A small network was shown many inputs. Here are its activations along a few directions, one row for each input.
In each table, some parts of the input vary, and every possible input appears once, in random order.
Descriptions start from the smaller parts, as in this example, which fits no table here: one of 4 places along a line, together with either a single point or one of 11 places around a ring or (one of 3 separate values, together with one of 5 places around a ring).
Shared parts are said once, and a part with two or three values counts as separate values.
(in the rows, 128 means zero)

Other details of the inputs shift rows strongly along two fixed directions, in all tables alike. That doesn't count.

Table:
row 1: [ 83 138 128 141 101 127 131  75 149 103 142  76 148 162 101 106]
row 2: [128  93 144 167 104 151  76 103 121 134 147  64 113 145 127 131]
row 3: [ 90 176 144 158  73 120 177 101 120 109 137  96 131 169 136 137]
row 4: [120 121 116  85 127 107 160 126 139 103 101 142 175 137 126 127]
row 5: [146 107 144 156  70 153  96 104  96 133 157  94 107 117 125 142]
row 6: [ 75 174 156 147  88 110 163 106 120 117 129 103 137 156 141 129]
row 7: [107 198  74  84 188 111 163 137 194 127  84 216 156  94 118  92]
row 8: [140 161  81 107 197 130 136 156 162 127 114 195 129  92 130 116]
row 9: [160  75 126 135  75 142 107 104  91 120 142  83 136 141 156 157]
row 10: [ 71 205  70 117  88 119 166  42 155  89 126 126 159 136 122  83]
row 11: [151 120 179 141 187 127 106 228 122 170 114 171 100 107 158 160]
row 12: [166 113 115 121 208 148  68 199 121 139 136 182 104  82 152 120]
row 13: [115 162 153 126 183 105 172 188 157 150  99 183 131 114 138 144]
row 14: [105 121 121 115 108  99 156  55 120 137 141  78 107 189  86  75]
row 15: [154  79 136 121  88 137  98 124  88 112 146  93 141 147 151 148]
row 16: [119 123 116  83 131 105 160 124 139 105 109 142 176 137 126 131]
row 17: [160  84 148 134 213 140  76 193 159 170 118 152 111 100 122 146]
row 18: [160  77 126 134  79 140 107 102  92 122 150  83 137 141 156 161]
row 19: [159 118 165 153 186 132 130 216 120 157 129 161  97 113 154 171]
row 20: [134 106 150 151  78 147  90 104  89 130 159  89 109 115 126 140]
row 21: [128 129 177 152 141 129 117 190 104 138 135 133 108 135 153 144]
row 22: [128 127 174 155 141 128 118 180 107 148 124 130 106 126 158 150]
row 23: [ 88 171 143 161  77 120 181 100 117 105 133  93 130 166 137 136]
row 24: [178  96 140 130 176 144 111 187 127 154 133 168 103  79 117 160]
row 25: [177  92 147 128 180 143 101 196 131 164 116 178 103  69 122 152]
row 26: [113 128 114 100  74 114 146  80 126 107 115 105 171 152 134 134]
row 27: [ 76 175 104 108 154 102 186  90 212 123  93 145 171 137  84 105]
row 28: [154  77 133 125  87 137  98 115  91 123 134  90 138 138 156 154]
row 29: [ 96 176 149 136 126 109 176 143 147 134 108 148 137 140 136 133]
row 30: [ 75 206  76  92 143 108 164  91 174 103  91 173 163 114 118  78]
row 31: [173  58 127  96 101 107 127 102  57 145 151  91 101 170 136 119]
row 32: [146 120 129  69 187  86 171 152 125 168 106 191  99 113  81  91]
row 33: [156 124 102 141 149 154  82 142 118 134 137 146 104  97 155 119]
row 34: [145  92 131 171 116 156  96 112 129 130 151  73 109 146 121 142]
row 35: [167  88 141 142 194 146  84 183 163 170 119 148 110 107 121 146]
row 36: [157  87 150 134 200 143  78 195 153 155 124 146 114 114 118 135]
row 37: [155  82 149 137 203 142  82 195 151 151 121 143 113 111 118 133]
row 38: [167  78 120 132  93 141 117 113  94 117 151  91 135 143 150 168]
row 39: [133 103 152 150  82 148  94 113  84 116 167  89 111 121 122 133]
row 40: [166  76 120 137  79 145 115 107  89 112 147  81 133 147 152 164]
row 41: [150 124  97 163  97 165  83 100  91 109 165  95  99 126 155 123]
row 42: [101 169 102 100 191 106 185 133 222 132  81 176 164 129  79 116]
row 43: [152 107 137 158  74 155 105 107  94 125 162  92 104 123 121 149]
row 44: [113 151 124 114 123 119 160 112 152 128 116 152 142 103 100 125]
row 45: [137 104 150 149  85 147  92 115  94 131 146  98 108 111 125 137]
row 46: [ 91 169  93 131  88 136 120  74 115  84 143 107 138 139 135  83]
row 47: [128 127 122 119 199 122 138 158 196 152  91 166 140 111 102 125]
row 48: [ 95 173  93 125  95 135 118  83 122  91 142 119 139 137 133  85]
row 49: [126 126 177 153 147 127 121 187 102 135 140 131 109 132 154 146]
row 50: [107 175 107  88 166 103 203 136 187 122  81 197 158  96  80 120]
row 51: [139 109 150 146  82 148  88 115  96 135 150 101 109 114 125 138]
row 52: [137 108 170 143 109 105 139 129  52 156 159  92  66 178 142 112]
row 53: [111 162 152 130 169 107 174 180 154 145  94 175 131 119 138 139]
row 54: [135 106 153 149  75 150  90 116  86 118 162  91 111 124 122 130]
row 55: [ 43 204 144 132  80  95 206  90 137  87 113 110 161 172 122 102]
row 56: [169 119 113 121 197 150  61 193 128 156 123 185 101  78 155 125]
row 57: [128 126 102 108  77 120 165  81 129 100 123 105 167 157 129 144]
row 58: [153 129  97 157 104 164  81 109  98 116 164 107 100 124 153 125]
row 59: [ 90 168 115  90 198 100 165 142 222 143  70 183 167 119  84 107]
row 60: [195  69 130 101 178 133 103 197 131 159 108 173 133  99 152 170]
row 61: [ 91 160 100  64 129  86 196  96 173 108  81 160 198 135 114 123]
row 62: [136 102 152 148  89 148  95 124  88 117 154  97 110 117 121 129]
row 63: [ 99 140 113 151  99 132 146  67 157 109 142  77 141 161 100 124]
row 64: [113 152  85  99 109 105 146  60  92 123 147 118  98 160 118  56]
row 65: [ 62 207  77 110  90 115 156  44 150  88 123 124 162 137 122  79]
Description of these inputs: one of 5 separate values, together with either a single point or (one of 3 separate values, together with one of 4 places along a line).
The inputs of row 6 and row 65 match in every part but the choice among 5 separate values. If row 19 is changed in the same way as row 6 into row 65, which row does it become?
Answer: row 8
The inputs of row 42 and row 43 match in every part but the choice among 5 separate values. If row 2 is changed in the same way as row 42 into row 43, which row does it become?
Answer: row 45
Change only the choice among 5 separate values in row 34. List by row number the other rows that result.
Answer: row 23, row 40, row 41, row 50
Change only the choice among 3 separate values in row 5. List by row number the other rows that result.
Answer: row 25, row 44
Change only the choice among 3 separate values in row 59. List by row number the other rows that result.
Answer: row 2, row 17
A walk changes only the place on the line of 4. It starts at row 46 and steps to row 30. List the rest of the walk in order.
Answer: row 33, row 41
List by row number the other rows that have the choice among 5 separate values in common with row 60.
Answer: row 4, row 9, row 15, row 16, row 18, row 26, row 28, row 31, row 38, row 40, row 57, row 61

Table:
row 66: [ 89 160 153 156  54 137  93  99  89 113 146  92 121 141 158  99]
row 67: [168 155  84  96 203 104 179 165 204 197  50 218 130 113 152 153]
row 68: [137 148 104 133 159 146 113 149 123 121 123 153  91 110 117  89]
row 69: [157 118 140 168 162 169  57 171 118 145 168 139  98  70 148 167]
row 70: [137  88 148 152  90 149  53 128  89 127 138  65 118 169 168 129]
row 71: [110 171  84  96 175 124 158 144 215 103  82 175 186 130 101 127]
row 72: [173 101 134 107 190 120 127 205 117 143 120 160 112 154 145 143]
row 73: [ 62 189 147 155  90 109 193  90 129 100 127 109 147 127 129 139]
row 74: [178  60 118 127 155 144  85 122 112 151 148 114  88 108 101 111]
row 75: [107 128  80 139 107 127 136  42 138 103 145  69 132 173 116  84]
row 76: [138 146  98 129  31 120 170  33 129 160 109 102 121 146 126 140]
row 77: [196  68 144 140 132 146  80 186  59 138 171 115  94 150 188 158]
row 78: [168  81 165 120 159 131 137 204 130 142  94 157 126 103 110 168]
row 79: [126 108 138 118  56 111 140  68  57 119 178  76 121 151 131 141]
row 80: [150  82 196 209 136 156  93 176 100 156 160  86  70 125 136 165]
row 81: [ 69 225  69  97 123 109 197  81 162  85 102 177 153 117 105  55]
row 82: [109 138 113 171  99 147 110  64 109 118 169  73  83 144 110  80]
row 83: [161  98  94  84 184 121 117 135 121 140 122 177 120  69 118 121]
row 84: [103 138 133 141 100 123 174 121 144  94 102  97 160 171 132 145]
row 85: [134  90 161  98 178 110 104 160 155 176  99 151 129 110 100 116]
row 86: [ 56 181 145 142  73 113 121  68 108 117 141  92 133 134 146 102]
row 87: [113 118 134 145  86 115 149  69 104 118 169  53 121 210 130 120]
row 88: [146 145  64  73 220 114 153 170 174 119  81 220 155  99 137  96]
row 89: [155  99 117 140 198 147  93 165 187 148 129 138 137 120 117 151]
row 90: [167  89 126 116 156 148  82 149 135 141 143 152 135  67 120 172]
row 91: [201  52 163 128 120 143  83 180  54 150 161 112  79 139 130 154]
row 92: [ 36 226 128 101 116  93 180 104 177 108  74 156 162 147  99  69]
row 93: [135 128 110 158 123 153  85 102  76 123 174 106  81  99 152 112]
row 94: [126 110 146 102  89 124  99 123 106 130 116 130 146 118 136 115]
row 95: [168 119 160 146 139 139 104 196  68 144 165 150  78 122 161 137]
row 96: [163 103 130 102 200 108 130 185 108 151 139 163 118 126 166 159]
row 97: [129 131  81  94  88 127 143  73 114  95 126 137 143 116 110  88]
row 98: [ 94 118 155 136  85 110 188  82 148 119 118  85 151 151  82 136]
row 99: [153 108 181 183 138 155 106 205 101 136 130 123  86 117 141 163]
row 100: [103 147  65 114 117 118 143  50 123  93 138 104 150 139 145 101]
row 101: [ 99 140 138 203  54 168  87  58 125 111 191  39 105 151 108 125]
row 102: [ 44 195 102  75 136  75 182  75 180 110  81 146 200 145 137  98]
row 103: [105 122 141  86 128 102 120 113 126 143 109 143 153 102 127 124]
row 104: [112 124 145 131  44 125 171  93 107  94 124  97 161 136 122 144]
row 105: [160  72 164 115 127 139  62 169  99 154 115 125 113 117 129 131]
row 106: [117 186 114 113 205 134 142 194 206 128  87 214 142  87  90 123]
row 107: [185 130 131 178 122 154 102 149 112 204 124 144  56 109 167 162]
row 108: [173  97 140  88 142 114 138 179  93 143 133 173 121 117 129 138]
row 109: [110  98 153 181  79 135 142  87 122 113 149  37 132 184 136 153]
row 110: [168 113 166 151 152 141  99 203  75 149 156 138  65 137 141 137]
row 111: [ 87 172 140 150  61 113 155  66  67 108 183  79 108 161 143 121]
row 112: [ 88 128 135 126 131 109 120  99 158 138 113  94 150 170 129 103]
row 113: [123 137 130  97 226  96 187 196 182 137  75 198 169  97 145 169]
row 114: [134 110 146  98 143  97 169 123 129 149 134 133 122 151  85 120]
row 115: [180  88 101  94 172 139 103 161 122 134 109 168 107  95 102 109]
row 116: [117 152 127 189  33 178  80  81  97  90 186  69 120 130 143 131]
row 117: [171 110 106 125 177 157  86 187 160 126 124 171 151  99 153 158]
row 118: [169  86 182 177 154 143  84 178  74 170 185 104  48 144 137 141]
row 119: [111 144 107 115  70 142 135  75 156  92 124 107 165 134  80 126]
row 120: [ 97 150 125 133  85 118 186 109 141  86 109 110 176 158 150 141]
row 121: [178  59 145 149 142 164  62 144 139 155 158 106 109 101  97 159]
row 122: [112 178 149 120 190 109 192 213 171 129  77 218 147  86 126 138]
row 123: [111 109 180 184 101 145  58 120  97 156 162  67  80 145 139 112]
row 124: [112 149  67 113 115 127 145  76 139  86 114 110 145 163 122  84]
row 125: [ 91 149 120 112  88 117 123  98 131 106 111 112 170 159 162 103]
row 126: [150 138 104  70 191 126 143 183 197 130  85 231 175  63  94 139]
row 127: [ 73 195  73  94 145 107 180  77 206  92 105 153 206 123 116 130]
row 128: [ 70 169 127  85 117  79 233  91 168 105  84 154 192 112  94 141]
Describe the family of inputs behind these rows.
Answer: one of 3 separate values, together with either a single point or (one of 4 places along a line, together with one of 5 separate values)
The inputs of row 127 and row 69 match in every part but the choice among 3 separate values. If row 75 is changed in the same way as row 127 into row 69, which row does it become?
Answer: row 82
A walk changes only the place on the line of 4. It starts at row 121 and steps to row 119. List the rest of the walk in order.
Answer: row 126, row 90
Change only the choice among 5 separate values in row 68. List by row number the other rows that result.
Answer: row 92, row 99, row 106, row 110
A walk changes only the place on the line of 4. It starts at row 73 and steps to row 122. List the rest of the walk in order.
Answer: row 99, row 80

Table:
row 129: [171  94 161 132 207 154  72 203 139 172 128 136  97  92 160 163]
row 130: [131 121 186  87 143  84 219 156 136 129  88 141 160 159 121 162]
row 131: [111 132 151 183  72 142 102 106  78 131 173  79  84 143 135 123]
row 132: [172  81 119 130  94 152  80  91  75 137 169  81  91 129 139 132]
row 133: [113 181 129 124 176 108 162 184 150 132 104 204 133 111 124 105]
row 134: [176  62 110 141 109 143  63 125  71 142 166 100  96 142 146 125]
row 135: [116 109 123 176 123 140 112 134 130 125 144 116 113 134 122 154]
row 136: [137 140  87 106  95 123 146  82 114 101 130 130 146 143 128 100]
row 137: [177  73 134 106 234 140  85 223 160 160  95 190 122  74 128 147]
row 138: [104 183 100  54 185  98 182 139 213 124  65 212 194  92  96 116]
row 139: [ 70 180 114  96  65 125 178  16 167  87 116  75 173 136  96 104]
row 140: [135 104 120 197  77 152  85 134  96 121 163  96 117 147 151 153]
row 141: [ 51 203 129 132  85 104 179  71 135 102 124 105 139 161 117  80]
Describe the family of inputs behind these rows.
Answer: either a single point or (one of 3 separate values, together with one of 4 places along a line)
Change only the choice among 3 separate values in row 138. List by row number the other rows that result.
Answer: row 137, row 139
